A small network was shown many inputs. Here are its activations along a few directions, one row for each input.
Each table varies a few parts of the input and shows all the possible inputs, shuffled.
A made-up example of a description, with smaller parts first: one of 6 places along a line, together with either a single point or one of 9 places around a ring or (one of 3 separate values, together with one of 5 places around a ring).
Shared parts are said once, and a part with two or three values counts as separate values.

Other details of the inputs shift rows strongly along three fixed directions, in all tables alike. That doesn't count.

A family of inputs:
r1: [-7  3  6 -7  9  3  3  4 10  3  9  8  5 13]
r2: [-3  9  0 10 10  5  3 17  7  1 -5 -7  2  9]
r3: [-16   0   2   0   4   2   1   9  10   1   3   3  13  15]
r4: [-14   5  -5  -2   2   4   3   1  11   3   5   2  13  16]
r5: [-6  4 14  0 11  3 13 -9 -2 -3 17 -5 -7 -1]
r6: [ 32   9   6 -10 -98 -21 -42 -24 -26  -9 -59  49 -43 -37]
r7: [-11   4 -11  -6   2   3   6   6  12  -2   1  -4  13  10]
r8: [-14   3  15   5   6   9   9  -8  -5  -1  16  -3  -1   5]
r9: [ -6   0   6  -1  11  -4  14  -1   2  -4  13 -13 -10  -6]
r10: [-5  3 17 -5 15  5 13 -8 -2  1 11 -7 -6 -5]
r11: [  8   7   4   1  16  -4   7  16  11   3  -7 -15  -3   0]
r12: [ -9  -1  -6  -1   0   0  20  -2  -1  -2  10 -16   3  -1]
r13: [ 1 11  1 10 15 -1  6 13  9 -1 -7 -7  0  9]
r14: [ -4   7  -3 -11  -1   5   3   0  10   4  19  -1   9   6]
r15: [  0  -4   1 -15  10  -5   8  15  14   0  -3 -11   8   2]
r16: [ -7  42 -12 -41 -32 -56 -42   8 -74  13 -25  -3 -22  -1]
r17: [ -6  -4   7  -4  15  -2  17   2   3  -4  -1 -17  -6  -4]
r18: [  4  12 -12   2   6   3   6  13   9   3   3 -13  -3   4]
r19: [  6   8  -1   4  13  -5   6  17  11   0  -1 -12  -5   3]
r20: [-18   0  11   9   7   6  10  -4  -3  -2   5  -5   2  10]
r21: [-5 11  6 13  9  6  1 12  5  4 -1 -1  3 13]
r22: [ -6   8   7   0   1   6  11 -16  -3   0  22 -10   0   2]
r23: [  2   7  -3   4   9   1   4  21   9   2   1 -12  -3   2]
r24: [ -6  -1  -3 -11   2  -2   3  16  12   0  13  -7   6  -1]
r25: [-12  -1   6   5  13   0  16  -1   1  -7  -2  -9  -3   6]
r26: [  0   0  10 -16  11   3   5   6  11   6   7   0   6   4]
r27: [ 0 14  0  6  4 11  6  3  0 11 13  2  1 10]
r28: [  3  10 -13   1   4   3  11  15   5   6   4 -11   1   1]
r29: [-1 13  7 13 14  1  4  8  7  2 -4  0  1 13]
r30: [-1 14 -8  7  7  7  6  9  7  3 -3 -8  2 10]
r31: [-11  -4   3   1   6   0  14   5   0  -7   7 -16  -3  -1]
r32: [-12  27  -5 -51 -29 -63 -40  11 -63  -2 -37  -1 -13   6]
r33: [-10  -1   6   1   5   0  11   1   0  -4  16 -15  -6  -6]
r34: [ 46 -28  19  31 -43  36  10 -14  58 -11 -25  40 -22 -42]
r35: [-11   5  14   4  13   6  11 -10  -3  -2  12   0  -6   5]
r36: [ -7   7   6   1  -2   5  15 -15  -5   2  24  -9   4  -1]
r37: [ -6   1  10 -12  13   5   4   5  10   6   3   6   6  10]
r38: [-14   1  14   4  17   5  13  -7   0  -1  -3  -4  -1   6]
r39: [  7  10   1   3  12  -5   3  15  11   4   7 -11  -9  -1]
r40: [ 20 -23  15  27 -61  31  11 -36  34 -15 -19  40 -20 -33]
r41: [ 28 -39  -1  17 -57  22   5  -3  50 -21 -29  36  -9 -39]
r42: [ 60 -78 -54  45  59  18 -75 -38 -44   5  17  14  31  -8]
r43: [-12   6   7   4   0   8  14 -15  -6   5  19  -4   5   5]
r44: [ 37 -26  13  34 -43  27  10  -8  53 -15 -45  35 -16 -36]
r45: [ -5  -1  10  -5  15  -2  14  -1   3   0   7 -14  -9  -9]
r46: [-11   1   3  -1   9  -1   4   6  12   0   0   5  10  16]
r47: [ 3 14 10  7 14  5  2  6  5  4  6  2 -5 11]
r48: [ -2  11 -10   7   5   6  10  11   4   7  -1  -6   5   7]
r49: [-5 -2  3 -9 12 -2  8 11 13 -1 -8 -5 12  9]
r50: [-15  23   3 -37 -24 -56 -29  -3 -70  -6 -33  -7 -25  -1]
r51: [-8  0 -2 -5  9 -4  7 11 13 -4 -3 -2 10 12]
r52: [-10   3  17  -1  17   8  12  -9  -2   2   6  -1  -5   2]
r53: [ 4 12 14  3 18  6  3  6  5  7  1  0 -3  8]
r54: [ -9   1  -5  -1   3   1  16  -3   1  -5   8 -17  -1   2]
r55: [  3   8   0   3   8   0   1  19   9   6  10 -11  -7  -2]
r56: [ -5   2 -14 -11   1   0   8  11  12  -3   7  -9  10   4]
r57: [-13   2 -13  -6   1   2  10   8   9   1   3  -2  16   6]
r58: [-11   6  -3  -7  -1   7   5   0   6   8  16   5  13   9]
r59: [ 14 -30  13  26 -56  22  13 -17  31 -22 -35  32 -20 -33]
r60: [-16   2   3   8   1   6  16 -11  -4   3   8  -6   8   9]
r61: [  9   8   6  -1  16  -3   4  15  11   7   2 -13  -7  -4]
r62: [-12  43   9 -34 -27 -49 -49   6 -77   9 -29   7 -22  13]
r63: [ 54 -90 -57  20  61  -8 -78 -25 -46  -1  15   5  36 -17]
r64: [ -6   6  -5 -11  -3   5   7   2   7   6  20   0  13   3]
r65: [-9  3 14  2  5  6 10 -7 -4 -3 21 -8 -2 -1]
r66: [ 8 13  9  3 12  2  3  8  6  4 11 -4 -6  5]
r67: [ 25 -28   4  22 -59  21  11 -27  36 -18 -17  27 -23 -44]
r68: [-15   4  -7  -2   0   3   7   3   8   6   7   3  16  12]
r69: [-9  0  7 -6 13  1  6  6 12  3 -5  3 11 13]
r70: [-16   4   4   8   3   8  12 -12  -2   0   7  -6   4  12]
r71: [ 28 -18   4  34 -62  28   7 -15  38  -8 -35  46 -16 -30]
r72: [-12  -1  -3  -4   4   1   4  14  11  -4   0  -3  13  10]
r73: [ -8   2  -3   0  -1  -1  17  -6  -1   1  19 -15   1  -6]
r74: [ 4 11  8  3  7  6  0 11  4  6 14 -5 -4  5]
r75: [ -6   2   4 -10   2   4   1   9   9   2  17   0   8   6]
r76: [  1  -2   3 -16  10  -4   6  13  14   4   4  -9   5  -2]
r77: [-11   2   6  -5   4   6   0   7   8   4  12   6   8  12]
r78: [ 0 11 11  9 18  3  4  7  7  4 -9 -3  3 10]
r79: [-3 15 -2 11  7  8  4  4  5  6  1 -2  3 15]
r80: [ 63 -79 -66  35  58   2 -82 -29 -50   5  15   2  27 -20]
r81: [-24  29  -3 -35 -35 -50 -27  -9 -77   1 -34  -4 -13   6]
r82: [ 5 15 -2  2  2  8  6  4  2 11 17 -4  0  4]
r83: [ -7   1 -15 -11  -1  -1  12  12   9  -1   8  -7  13   0]
r84: [ 52 -86 -67  19  51  -3 -81 -31 -49  -1  17   6  39 -19]
r85: [-15   2  11   8  13   3  13  -7  -1  -4   2  -2  -2   9]
r86: [-14  35   4 -56 -28 -61 -47   2 -73   6 -26   7 -15  10]
r87: [-11  -2  10   1  16   2  16  -1   1  -4  -7 -11  -2   3]
r88: [  18   -3    4  -17 -102  -21  -44  -29  -22  -11  -61   61  -31  -32]
r89: [ -5   3 -13 -12  -2  -1   9  10  10   3  17  -6  11  -4]
r90: [-13   1  -2   4   4   6  15  -6   0  -4   3 -12   2   8]
Description of these inputs: one of 3 separate values, together with one of 5 places along a line, together with one of 6 places around a ring.
- The inputs of r56 and r32 match in every part but the place on the line of 5. If r54 is changed in the same way as r56 into r32, which row does it become? => r50
- The inputs of r49 and r57 match in every part but the place on the line of 5. If r17 is changed in the same way as r49 into r57, which row does it become? => r12
- The inputs of r22 and r5 match in every part but the place on the line of 5. If r30 is changed in the same way as r22 into r5, which row does it become? => r13
- Which other rows does r20 become when the choice among 3 separate values takes its other values? List them by row number. => r3, r21
- Which other rows does r57 become when the place on the ring of 6 takes its other values? List them by row number. => r58, r64, r68, r83, r89

A family of inputs:
r91: [   1   -8  -30  -46   35  -80  -92   18 -109    2  -46  -20   16   12]
r92: [  0 -56  10  42  24  53  38 -27  52 -21   9  15  26  -4]
r93: [-37  72   8 -24 -29   6  43  36  41  16  31  -9  11  30]
r94: [ -7 -27 -52 -27  88 -26 -33  30 -31   8  32 -49  50  32]
r95: [ -8 -63 -14  28   8  55  38 -26  57 -17  31  18  29  -7]
r96: [ 36 -23   2  11 -28 -21 -33   0  -8 -15 -69  25 -35 -40]
r97: [ 16 -12 -37 -18  92 -25 -24  15 -44  17  55 -57  22   8]
r98: [ 39 -35 -33 -15 -56 -17 -26  -5   2 -11 -33  17  -5 -44]
r99: [-37  85  48  -5   2   4  44  35  31  21 -11  -6 -22  44]
r100: [  5 -40 -15  -3 -71   0 -15 -47 -21 -14 -16  34  -3 -42]
r101: [ 12 -23  23  21 -43 -10 -22 -53 -30 -25 -56  33 -31 -25]
r102: [-21  66  37 -17   2 -15  59  47  28   3   5 -40 -40   5]
r103: [ 43 -20   4  64  24  65  15  -5  54   7  25  12  -4  -6]
r104: [ 24 -24 -21   6 -63  -4 -47 -12   5  -5 -33  61   8 -10]
r105: [-11 -16  -6  17  93  -6 -16 -25 -75  10  55 -53  17  24]
r106: [-25 102  31 -55 -84 -40 -13  17 -41  13 -25  17 -48   5]
r107: [-42  72  38 -20  -5   7  46  41  43  18  -7   2   5  50]
r108: [ 13 -48   7  40  11  55  38 -39  45  -7  54   0   4 -32]
- The inputs of r92 and r91 match in every part but one. If r95 is changed in the same way as r92 into r91, which row does it become? => r94
- What do these inputs look like to the network? => one of 3 separate values, together with one of 6 places around a ring
- Which other rows does r108 become when the choice among 3 separate values takes its other values? List them by row number. => r97, r106
- Which other rows does r98 become when the choice among 3 separate values takes its other values? List them by row number. => r93, r100
